These are the activations of a small neural network, seen along a few directions. Each row is one input.
Each table varies a few parts of the input and shows all the possible inputs, shuffled.
A made-up example of a description, with smaller parts first: values(3) and (point or ring(11) or (line(4) and ring(8))).
Shared parts are said once, and a part with two or three values counts as separate values.

Other details of the inputs shift rows strongly along two fixed directions, in all tables alike. That doesn't count.

Table:
R1: [ 20  14  26 -24 -50  27  14  65 -42  21 -65  49  16 -62 -65]
R2: [-14  -1  -3 -81  24   5  49  40   6  31 -18 -23   5  41  69]
R3: [ 11 -30 -24  13  13  19 -64 -88  24 -59  65 -63  48  23  16]
R4: [ -9  10 -11 -72  22   1  53  27   6  22 -11 -29   9  39  62]
R5: [ -7   2 -14 -82  17   0  43  43 -12  20 -35 -49  -3  44  55]
R6: [  3   3   5  83 -11 -14 -38 -38   2 -20  28  41 -15 -41 -64]
R7: [-11  -2  11 -76  19   5  34  18   7  14 -26 -29   1  42  68]
R8: [ 15  15  42 -15 -43  23  17  58 -27   5 -44  59  19 -57 -69]
R9: [ -2 -11 -35  22  13  14 -45 -88  42 -61  72 -69  58  18  11]
R10: [ -3  17  -6 116 -18 -12 -38 -43   7 -28  46  40 -13 -52 -81]
R11: [ -4 -25 -30  26  11  19 -57 -93  47 -61  75 -61  60  20   8]
R12: [ 12 -15  -2 -72  16   5  10  23 -23  16 -26 -51  -1  43  52]
R13: [ -1   0  26  39 -26 -21  -2  35 -20  21 -40  44 -54 -23 -41]
R14: [-12  21  -1 -83  28  10  44  12  -3  20 -14 -18   8  42  64]
R15: [  6  -9  29  27 -20 -28   6  47 -28  33 -54  37 -58 -25 -37]
R16: [ 12  -6 -52  19  13  17 -56 -82  30 -55  71 -66  68  24   9]
R17: [ -7   9  29  41 -20 -21  13  32  -6  28 -22  64 -46 -29 -28]
R18: [ -2  -2  28  30 -14 -26  14  39 -10  31 -33  57 -51 -32 -29]
R19: [  0   4  21  39 -10 -15   1  30 -36  20 -22  57 -55 -32 -37]
R20: [ 14 -23 -33  19  11  18 -64 -94  25 -55  85 -53  61  20  11]
R21: [ -5  -8  23  34 -22 -21  12  55 -23  35 -47  38 -56 -21 -37]
R22: [  3   1  -3 106 -19 -13 -39 -32  16 -23  29  39 -13 -44 -57]
R23: [ -4  15 -18 -60  25   4  44  23   8  23  -5 -13  17  33  64]
R24: [  2  24 -10  88  -8  -7 -21 -26   4 -11  33  50  -8 -41 -52]
R25: [-13  10  -9 -55  26  12  32  10   5  12  -1 -18   9  32  44]
R26: [ -5 -12  12 -84  23  -2  38  25   2  21 -39 -32  -6  38  66]
Description of these inputs: values(2) or (line(4) and line(6)).

Table:
R27: [  6   1  24  45 -31   1 -17   8  -9  -4  -9  46  -8 -46 -60]
R28: [  4 -31 -19  27  12  -6 -51 -60  17 -32  38 -57   5  28  14]
R29: [-13  -1   4 -83  30  -2  48  26   8  25 -25 -26  -3  46  78]
R30: [ -5  -8 -16  22  13   3 -33 -63  31 -32  53 -27  26  15  10]
R31: [  0  18  19  -8 -18  -5  37  66 -29  35 -53  46 -29 -27 -26]
R32: [ -4   3 -30  28  17   0 -24 -55  26 -28  53 -28  23  15   9]
R33: [   1    1    9 -106   11   23   41   36   -5   16  -36  -27   30   28
   55]
R34: [ -8   4  15  61  -7 -22   0   6  -3  12  -3  48 -45 -25 -30]
R35: [   1    8    3 -104   16   21   45   38  -13   19  -33  -25   24   30
   54]
R36: [ 14 -24  21  49 -33 -12 -35  12 -23   0 -25  17 -31 -33 -59]
R37: [ 12   7 -28  -3   0  22 -27 -39   7 -32  39 -29  53   1  -8]
R38: [ -9   5   8  62  -9 -22   2  10  -1  12   0  43 -41 -24 -30]
R39: [ -1   5 -34  22  19   0 -22 -52  21 -25  53 -29  22  20  16]
R40: [  0  12  24 -12 -20  -3  36  67 -27  35 -52  46 -27 -27 -23]
The inputs of R31 and R32 match in every part but one. If R36 is changed in the same way as R31 into R32, which row does it become?
Answer: R28
What is each input in this table made of?
Answer: values(2) and (point or line(6))
Which other rows does R27 become when the values(2) part takes its other values? List them by row number.
Answer: R30

Table:
R41: [  3 -13  16  29 -33 -14   7  54 -29  26 -46  32 -39 -25 -37]
R42: [ -2 -16  13  40 -38  -7  -6  34  -7   3 -30  11 -23 -30 -52]
R43: [ -8   6 -53  60  34  -5 -32 -93  55 -42  97 -43  26  32  26]
R44: [  2   0   0  74 -12  -5 -30 -38  25 -17  47  43  17 -43 -37]
R45: [-24   6   0 -37  10  10  30  -1  33  -6  10 -15  27  16  29]
R46: [-20  17 -18 -34  50 -18  39  -2   0  19   8 -22 -29  52  71]
R47: [ -3  11  -2 -47  21  15   1 -25   3  -8  26  -6  24  23  44]
R48: [  0  -8  40  -9  -5 -14  10  39 -28  32 -35  46 -52  -5   2]
R49: [  2   5   6 -53  26  12  14 -16   0   7  12  -3  22  14  43]
R50: [-10  14  11 -62  17   7  55  41   6  38 -18  21   1  24  54]
R51: [-12  16 -17 -63   5  20  44  31   9   3 -13 -32  39  20  24]
R52: [-11 -35   4  65 -15   3 -52 -59  45 -43  41 -19  16 -13 -39]
R53: [-22 -12   5  25  10 -48  34  46  -4  48 -36  18 -89  22  34]
R54: [ -7  17  -8 -64   8  20  27  16 -12   0  -9 -31  28  14  10]
R55: [ -8 -20   4 -17  10  12 -27 -50  21 -35  25 -45  23  19  10]
R56: [-10  12  20 -70  24   9  47  29 -14  27 -24   9 -11  21  49]
R57: [  2  24  -7 -74   8  14  34  22 -15   9 -27 -24  20  20  24]
R58: [  0 -25  17  57 -19 -11 -38 -17  13  -9  18  31 -15 -15 -25]
R59: [ 18  18 -10  23 -11  16 -27 -19 -17 -13  29  16  19 -21 -34]
R60: [-12  14  30  60 -22 -15  18  26   8  13 -19  73 -30 -48 -38]
R61: [  3 -12  -8 -16 -15  -2  -7   8   6  -6 -19 -35  21  10   1]
R62: [ 11  13 -43 -26   8  31 -15 -34  20 -24  57 -38  75  20  19]
R63: [ 23  -7 -19 -10   0  19 -48 -43  -9 -32  36 -36  38  10  -2]
R64: [ 23  -6  19   9 -21 -10  -2  44 -46  29 -44  41 -36 -32 -38]
R65: [ 23  11 -13  22  -6  11 -25 -20 -17 -15  25  13  24 -31 -35]
R66: [  7 -16  15 -63  22   3   6   3 -10  11 -14 -13   1  24  50]
R67: [-11 -19  11 -55   6  -5  19   9  24   7 -26 -33   3  35  47]
R68: [  4 -16  11  77 -13  -9 -67 -81  24 -47  41  -3  12 -22 -53]
R69: [ -1  32   7 -13 -22  -7  48  63  -7  37 -51  34 -18 -23 -20]
R70: [ 12 -15   9  51 -31   2 -24  11  -1  -5 -17  10 -12 -35 -50]
R71: [ -2 -14 -37  57   9 -26 -18 -12   0  -3  17 -33 -18  19   5]
R72: [-10 -26   9 -53  13   2  14  13  12  10 -15 -24   0  36  53]
R73: [ 12  -1  10  17 -21  -4 -19  13 -20  -3 -28   9 -20 -21 -50]
R74: [-12  24 -51  -8  31 -10  32   7   6  13  15 -34   5  40  44]
R75: [  5 -27  28  12 -11 -17   9  33   2  27 -33  39 -36 -13  -1]
R76: [  1  -4  25 -17 -16   0  22  57 -33  20 -54   8 -33 -11 -30]
R77: [  4  19 -17 -21  -1  20  13   8   8  -9   2 -15  39  -5   8]
R78: [  6  16  -6  50 -23   3  -2  13  -5  -2  10  39   4 -37 -51]
R79: [ 11 -12  -2 -64  -4   7  28  53 -18  34 -39 -17  -3  27  37]
R80: [  3   4 -33 -30  30 -17  16   8 -22  13  -7 -52 -28  46  51]
R81: [ 11  15 -19 -40   6  26   2 -21  -6 -18   7 -28  43   9   7]
R82: [ -5  22 -45  14  31  -8  -2 -19 -10   1  25 -24 -10  25  13]
R83: [ -5 -11  26 -69  18   0  26  31 -18  24 -33  -4 -25  28  46]
R84: [ -6  10  10 -42  18  14  14 -14   5  -8   2  -7  17  11  35]
R85: [-11  11  10  25  -4   0   7  -1  17   4  17  35  -4 -19  -8]
R86: [ -4 -10 -28  36  31 -22 -35 -71  18 -31  61 -49 -16  39  30]
R87: [ 15   6 -38  19   8  33 -55 -83   5 -54  77 -39  69  -1 -23]
R88: [-14  14  16  53 -16 -13   1  -5  27  -3   6  48  -7 -32 -38]
R89: [ -7 -23  25  48 -17 -15 -22  -6  19 -11  -8  17 -16 -26 -22]
R90: [ 21 -23 -21 -16  -3  12 -25 -15   5  -9  11 -34  39   8  11]
R91: [ -6  14  16  36  -6  -3 -14 -30  14 -13  12  29  -4 -25 -34]
R92: [ 13  -3  22  44 -27 -10 -15  30 -42  11 -30  42 -41 -37 -62]
R93: [-14   0  -2 -15  11  22 -12 -45  22 -35  35 -21  30  10   6]
R94: [  8   0  20   7 -21  -8   0  34 -37  13 -49  19 -24 -24 -33]
R95: [ 15  15  -5  27 -11   0  11  30 -11  16 -11  43   9 -35 -32]
R96: [ -1  -8  48  51 -21 -19 -10  16 -17   6 -35  54 -54 -41 -41]
What is each input in this table made of?
Answer: values(2) and line(4) and (point or line(6))
The inputs of R48 and R47 match in every part but the line(4) part. If R94 is changed in the same way as R48 into R47, which row does it become?
Answer: R81
The inputs of R67 and R68 match in every part but the line(4) part. If R41 is changed in the same way as R67 into R68, which row does it become?
Answer: R92
Which other rows does R88 become when the values(2) part takes its other values? List them by row number.
Answer: R69
Which other rows agree with R56 in the line(4) part and the values(2) part? List them by row number.
Answer: R46, R47, R49, R84, R91, R93
Which other rows does R89 become when the values(2) part takes its other values? List them by row number.
Answer: R70
Which other rows agree with R57 in the line(4) part and the values(2) part? List them by row number.
Answer: R54, R59, R65, R81, R82, R87
